A small network was trained on made-up records. Each row is its average activation on records with the value named, seen along a few directions.
Values that are neighbours, or in one group, have similar rows; names and order tell nothing.
In the rows, 500 means zero.
Random noise pushes rows far along 14 fixed directions. That doesn't count. These rows show it; they differ only by the noise:
[627 517 347 444 286 571 450 604 568 389 644 572 488 448 578 367 468 573
 615 558 402 569 511 487 325 612 386 656 532]
[511 215 436 397 301 442 419 328 552 454 588 609 566 479 291 529 568 625
 647 520 601 475 429 393 448 611 423 521 405]
[643 811 670 559 469 662 621 563 541 480 476 483 332 481 551 620 672 291
 543 651 624 424 706 273 733 563 649 408 453]
[524 512 477 717 687 489 778 500 535 152 467 532 497 451 684 357 458 453
 208 513 412 403 718 366 636 336 447 653 514]
[562 625 442 411 404 463 361 464 290 435 482 322 421 555 791 764 632 105
 563 581 445 460 539 438 646 496 556 383 334]
[221 298 451 487 592 370 560 480 454 339 532 535 452 620 379 438 466 557
 411 154 386 379 684 559 523 734 543 670 607]
[598 744 490 534 475 754 558 573 582 635 415 532 386 501 673 391 582 655
 599 394 440 696 417 468 573 719 470 502 559]
[629 529 505 298 504 459 517 618 400 372 505 547 702 502 674 554 285 533
 474 581 490 502 423 666 289 349 290 461 738]
[375 576 474 462 378 324 341 330 598 443 411 336 563 411 649 521 465 617
 458 368 316 399 586 550 562 615 663 479 430]
[522 381 637 476 485 478 574 501 431 337 440 648 571 548 412 509 454 568
 491 433 483 462 534 467 466 580 310 518 596]
[390 708 505 525 456 553 568 509 611 596 521 437 444 517 534 476 588 599
 586 516 517 600 641 383 518 665 743 475 467]
[573 372 262 381 456 544 428 512 420 376 703 403 518 533 562 654 557 172
 500 533 572 514 416 474 571 481 515 546 435]
[425 264 519 494 529 373 497 652 411 520 596 661 453 533 373 509 348 487
 422 408 613 356 398 683 295 318 490 583 760]
[583 368 314 483 466 483 344 447 303 571 480 498 314 553 663 586 591 321
 534 450 481 440 279 558 583 429 370 486 404]
[402 612 502 520 479 420 666 671 519 367 672 492 577 571 471 440 409 623
 495 648 632 473 614 380 311 448 763 549 602]
[457 406 593 513 457 411 465 532 395 377 476 521 602 628 325 516 412 680
 469 364 541 406 292 472 493 626 524 474 560]


Values of S:
s4: [475 557 439 482 500 640 394 399 700 783 424 441 460 396 441 459 563 595
 534 421 399 708 470 615 567 669 472 450 474]
s11: [441 409 415 576 652 495 420 575 217 519 521 456 425 669 596 461 513 397
 493 358 355 637 303 607 452 501 356 548 410]
s8: [703 450 406 512 462 724 594 476 529 392 576 570 412 488 533 460 603 347
 567 419 521 555 496 388 684 551 343 616 452]
s1: [525 571 626 339 698 454 763 604 387 430 512 626 515 564 541 473 493 542
 505 661 736 245 712 455 427 296 507 496 728]
s10: [497 665 559 524 568 629 621 654 648 476 562 461 429 435 603 442 527 409
 519 392 567 490 551 511 582 480 781 562 608]
s6: [517 708 707 535 546 590 629 456 478 597 326 430 637 510 704 449 592 524
 552 704 381 827 685 363 456 471 384 360 343]
s5: [474 560 636 423 429 586 293 505 438 494 448 322 560 598 303 744 493 289
 533 320 458 560 372 559 676 757 543 363 464]
s9: [388 355 522 505 411 421 478 550 360 386 478 571 487 473 796 484 569 389
 605 304 416 552 477 576 347 492 519 681 614]
s3: [428 377 480 318 474 409 402 426 509 531 535 490 423 446 355 613 522 261
 583 386 404 372 836 648 492 602 510 576 475]
s7: [569 547 824 550 496 639 379 629 495 524 297 663 477 526 234 459 445 500
 537 368 285 487 576 580 535 789 210 513 514]
s2: [548 546 637 473 407 481 440 530 377 402 438 433 662 511 612 608 466 406
 553 504 444 571 476 506 446 545 405 415 544]
The values of S form a ring.
Question: Going along S from s2 by way of its neighbour s4, in what order are s11, s1, s5, s9 met?
Answer: s5, s11, s1, s9
Question: Name the neighbours of s10, in listed order.
Answer: s3, s7

Values of C:
c5: [411 659 837 701 471 487 549 588 389 409 303 447 725 608 550 510 473 579
 472 495 377 691 473 335 467 627 507 413 492]
c6: [481 585 512 592 609 493 541 509 362 533 438 465 347 489 786 613 593 162
 391 549 415 542 644 504 579 343 489 426 463]
c2: [565 626 403 431 514 692 518 520 496 448 560 310 473 573 506 574 576 322
 530 372 550 567 420 433 729 671 627 456 445]
c4: [396 545 405 534 664 489 594 416 458 452 502 434 350 641 495 420 648 621
 497 473 638 300 490 306 730 580 695 514 339]
c10: [567 411 535 623 439 503 542 486 579 450 485 525 624 398 499 602 496 434
 462 652 678 574 305 381 505 271 622 454 465]
c9: [373 361 252 487 685 660 740 621 572 417 785 535 528 525 494 393 535 338
 403 468 514 759 730 519 361 527 496 798 660]
c11: [512 646 669 386 403 602 443 451 728 691 503 505 583 427 141 536 510 682
 687 497 587 540 535 505 512 758 609 380 525]
c3: [466 732 327 512 639 515 585 670 576 303 634 293 549 515 600 327 338 552
 315 426 394 394 639 521 548 533 748 653 525]
c1: [578 550 612 526 407 510 470 452 553 538 441 466 568 420 590 489 567 542
 528 549 488 558 477 459 547 512 512 425 429]
c7: [383 612 380 453 675 420 635 402 469 558 446 429 544 555 631 542 498 465
 428 700 426 595 718 469 495 348 470 401 422]
c8: [364 566 693 797 506 550 612 515 678 703 446 592 449 482 336 418 504 706
 484 542 532 744 533 413 439 494 643 458 454]
The values of C form a ring.
Question: Going along C from c2 by way of its neighbour c11, in what order are c4, c10, c3, c1 met?
Answer: c3, c4, c1, c10
Question: Name the neighbours of c9, in listed order.
Answer: c5, c6

Values of Y:
y9: [448 614 543 570 471 430 416 578 267 596 406 498 468 688 519 408 514 667
 628 623 323 615 461 459 331 632 353 439 354]
y11: [483 501 645 549 455 517 542 535 619 476 523 510 524 377 568 613 452 402
 432 463 630 516 489 517 496 315 729 479 611]
y3: [540 473 298 363 453 434 362 483 457 526 490 564 350 454 670 442 456 464
 576 491 283 417 625 717 389 503 236 569 512]
y5: [395 477 898 613 421 477 411 494 549 448 310 509 597 367 580 624 478 350
 383 188 380 493 548 564 572 562 598 504 653]
y10: [429 502 338 395 702 523 565 430 539 750 502 526 411 543 440 426 487 635
 564 490 561 530 492 622 469 455 445 476 529]
y6: [433 583 575 424 637 594 771 464 680 535 478 495 734 431 578 541 447 592
 494 590 654 740 631 475 433 369 580 419 657]
y2: [330 484 555 654 883 477 736 573 315 611 445 523 467 767 189 510 475 558
 319 532 653 492 441 470 573 420 508 399 564]
y12: [633 556 430 384 344 532 544 597 586 243 726 537 511 519 276 489 528 504
 563 674 616 307 670 307 522 699 555 599 509]
y7: [488 329 532 633 587 550 600 455 609 656 453 690 353 374 492 351 568 498
 421 464 511 508 591 552 490 342 352 593 558]
y4: [555 533 394 527 463 556 481 461 618 383 583 360 507 403 595 508 564 401
 465 455 565 444 430 409 682 489 754 557 391]
y1: [569 602 433 481 283 553 330 611 426 675 628 434 390 602 370 556 593 500
 697 613 584 587 315 426 427 688 619 421 399]
y8: [579 550 506 643 598 554 428 469 646 691 466 471 396 370 328 445 471 400
 338 573 422 457 534 591 626 367 443 477 390]
A value of Y combines one of 4 hidden first parts with one of 3 second parts; all combinations occur once.
Question: Changing only the second part turns y5 into y7. y2 has the same second part as y5; what does that change turn y2 into?
Answer: y1
Question: Changing only the second part turns y8 into y10. y11 has the same second part as y8; what does that change turn y11 into?
Answer: y6

Values of N:
n7: [430 480 649 539 734 474 535 389 539 351 242 441 593 439 546 595 390 472
 196 118 361 354 521 671 814 566 454 460 671]
n6: [493 385 348 169 383 627 434 285 464 740 509 502 538 534 653 682 703 507
 880 484 650 802 347 491 455 613 457 339 394]
n8: [729 699 740 551 426 578 462 624 474 506 384 545 534 427 563 591 465 379
 442 676 464 495 482 493 518 408 358 391 569]
n10: [638 342 447 548 497 590 586 434 504 515 502 671 443 517 355 410 560 638
 586 575 614 539 357 374 514 470 321 519 397]
n11: [662 612 432 325 298 565 431 529 474 491 513 519 562 509 722 521 491 703
 715 520 590 558 220 508 392 554 491 450 600]
n9: [387 424 534 538 744 404 702 397 435 417 396 502 635 546 570 419 464 600
 378 513 503 498 569 453 502 332 443 491 488]
n12: [596 274 258 216 605 600 639 473 542 505 707 577 573 412 700 599 479 315
 553 516 746 589 459 619 411 215 421 566 699]
n4: [531 531 641 538 511 580 526 550 409 397 462 452 653 610 464 515 516 496
 523 456 496 607 378 376 580 630 470 449 435]
n1: [669 582 509 370 565 786 493 543 774 428 586 382 819 322 505 511 390 441
 375 350 521 673 351 616 622 585 498 552 670]
n5: [404 372 622 636 658 387 665 582 309 490 494 604 491 675 281 526 466 536
 380 597 684 408 458 419 442 328 507 443 561]
n2: [457 729 496 473 619 626 578 561 663 675 553 399 416 439 473 617 549 250
 457 630 551 596 784 532 587 491 656 437 529]
n3: [535 548 466 486 235 400 143 491 640 608 612 289 617 312 474 654 455 299
 455 653 408 546 434 616 429 460 668 426 391]
The values of N form 4 separate groups.
Question: Which other values are in the same group as n2? Give them in the order they are listed.
Answer: n7, n11
Question: Which other values are in the same group as n10? Give them in the order they are listed.
Answer: n6, n12
Question: Which other values are in the same group as n8? Give them in the order they are listed.
Answer: n5, n3
